A small network was trained on made-up records. Each row is its average activation on records with the value named, seen along a few directions.
Values that are neighbours, or in one group, have similar rows; names and order tell nothing.
In the rows, zero is written as 500.
Strong random noise was added to every row along 8 fixed directions; ignore it. To show where, here is one row again and again, with new noise each time:
550,639,566,617,484,563,404,271,724,521,601,550,634,261,345,610,530,450,528,448,580,503
450,490,565,531,499,540,568,432,618,557,337,518,389,294,474,559,495,686,617,725,605,410
592,524,623,523,545,317,513,417,426,541,555,616,722,416,456,586,326,647,473,737,573,293
447,465,478,580,522,381,505,506,552,487,428,567,490,438,447,585,551,496,488,458,492,377
615,624,627,586,623,398,444,413,590,550,598,369,657,341,374,526,411,396,478,458,561,359
598,444,309,612,580,333,623,628,656,361,501,588,600,598,611,545,715,458,485,524,440,374
464,469,561,507,540,335,455,511,536,519,460,469,384,466,363,618,421,388,441,366,541,379
420,471,432,642,566,444,524,322,498,487,553,511,519,484,416,629,662,617,403,498,502,439
467,421,612,523,596,103,449,626,319,538,391,525,523,484,384,593,293,416,397,402,457,151
508,539,454,610,500,522,489,312,663,469,591,572,556,419,414,636,632,531,472,493,551,512


V, 30 values:
v23: 413,456,315,560,417,528,545,457,458,456,461,586,419,443,586,559,707,629,525,488,445,494
v18: 637,551,487,606,570,652,468,352,671,431,610,351,559,490,454,491,661,441,423,420,471,652
v22: 419,486,358,536,513,520,476,584,297,501,446,538,638,623,595,378,606,522,451,378,299,459
v29: 504,515,490,492,446,474,458,464,350,527,489,670,640,586,455,485,340,506,487,405,440,571
v6: 466,445,557,376,567,381,614,902,317,607,387,411,515,566,651,256,293,496,658,563,524,393
v7: 818,454,455,380,530,483,593,577,761,302,713,355,268,693,610,617,542,393,453,525,640,546
v2: 392,485,424,549,626,546,497,336,564,521,497,166,249,535,429,531,674,487,446,448,463,552
v25: 632,620,309,556,588,473,528,497,562,277,813,433,697,734,588,504,762,321,334,345,405,540
v20: 645,452,462,356,362,389,490,616,646,527,323,713,472,369,581,527,369,408,709,649,492,343
v24: 422,647,539,705,635,732,470,275,541,571,609,359,694,472,459,385,705,568,515,432,521,622
v13: 454,432,397,471,453,594,491,597,534,484,392,509,287,575,444,525,517,417,453,315,434,525
v4: 528,466,548,604,678,252,527,502,379,469,552,269,530,413,466,478,521,464,391,530,363,240
v14: 528,492,405,572,580,424,431,399,468,510,424,487,520,527,453,611,538,509,460,460,392,349
v9: 573,463,377,464,605,452,605,683,397,511,618,398,533,734,573,367,482,349,419,331,526,654
v12: 323,490,436,537,591,469,580,692,344,548,598,381,631,717,618,283,633,486,426,345,436,628
v17: 603,483,588,338,439,528,437,562,579,496,467,522,378,593,533,463,362,368,509,615,558,588
v28: 646,561,598,496,538,479,559,763,558,444,295,527,503,398,603,385,427,476,639,560,474,345
v5: 387,523,516,554,414,516,449,511,364,508,487,639,564,380,442,481,456,507,544,351,452,433
v26: 582,505,562,513,482,551,482,438,526,499,508,513,645,505,429,499,411,426,519,511,504,561
v16: 569,511,623,446,440,428,477,671,465,467,552,580,735,462,583,335,382,401,553,506,538,506
v19: 589,490,523,622,535,581,457,236,454,481,522,395,279,444,389,597,573,559,391,517,523,523
v27: 518,440,461,407,313,644,466,494,494,452,463,705,499,531,592,519,503,604,514,660,472,601
v21: 542,539,512,460,681,275,460,502,251,530,763,376,757,666,499,482,345,452,386,419,439,363
v11: 617,474,496,445,466,349,331,432,592,415,536,447,294,479,369,729,508,257,374,290,440,340
v10: 618,418,498,546,582,287,466,209,415,411,556,457,478,496,464,760,538,721,329,755,468,302
v3: 552,464,535,488,527,345,388,483,342,536,618,517,688,628,448,548,368,332,368,421,392,495
v1: 625,515,546,403,418,585,519,468,541,466,539,643,386,525,454,683,340,583,494,604,630,527
v30: 649,547,481,469,679,436,632,320,590,455,707,219,452,623,526,562,558,494,419,610,568,525
v8: 489,578,560,370,317,713,411,332,583,567,476,557,325,358,454,588,418,569,643,609,583,561
v15: 600,523,542,599,542,519,520,531,575,424,547,553,618,455,504,463,539,429,497,509,467,524
A value of V combines one of 5 hidden first parts with one of 6 second parts; all combinations occur once.
Question: v9 and v29 share the first part; v9 and v15 share the second. Which value has the first part of v15 and the second part of v29?
Answer: v18
Question: v3 and v12 share the first part; v3 and v27 share the second. Which value has the first part of v27 and the second part of v12?
Answer: v7
Question: v17 and v16 share the first part; v17 and v22 share the second. Which value has the first part of v22 and the second part of v16?
Answer: v5
Question: v30 and v2 share the first part; v30 and v4 share the second. Which value has the first part of v4 and the second part of v2?
Answer: v10
Question: v26 and v24 share the first part; v26 and v19 share the second. Which value has the first part of v19 and the second part of v24?
Answer: v28
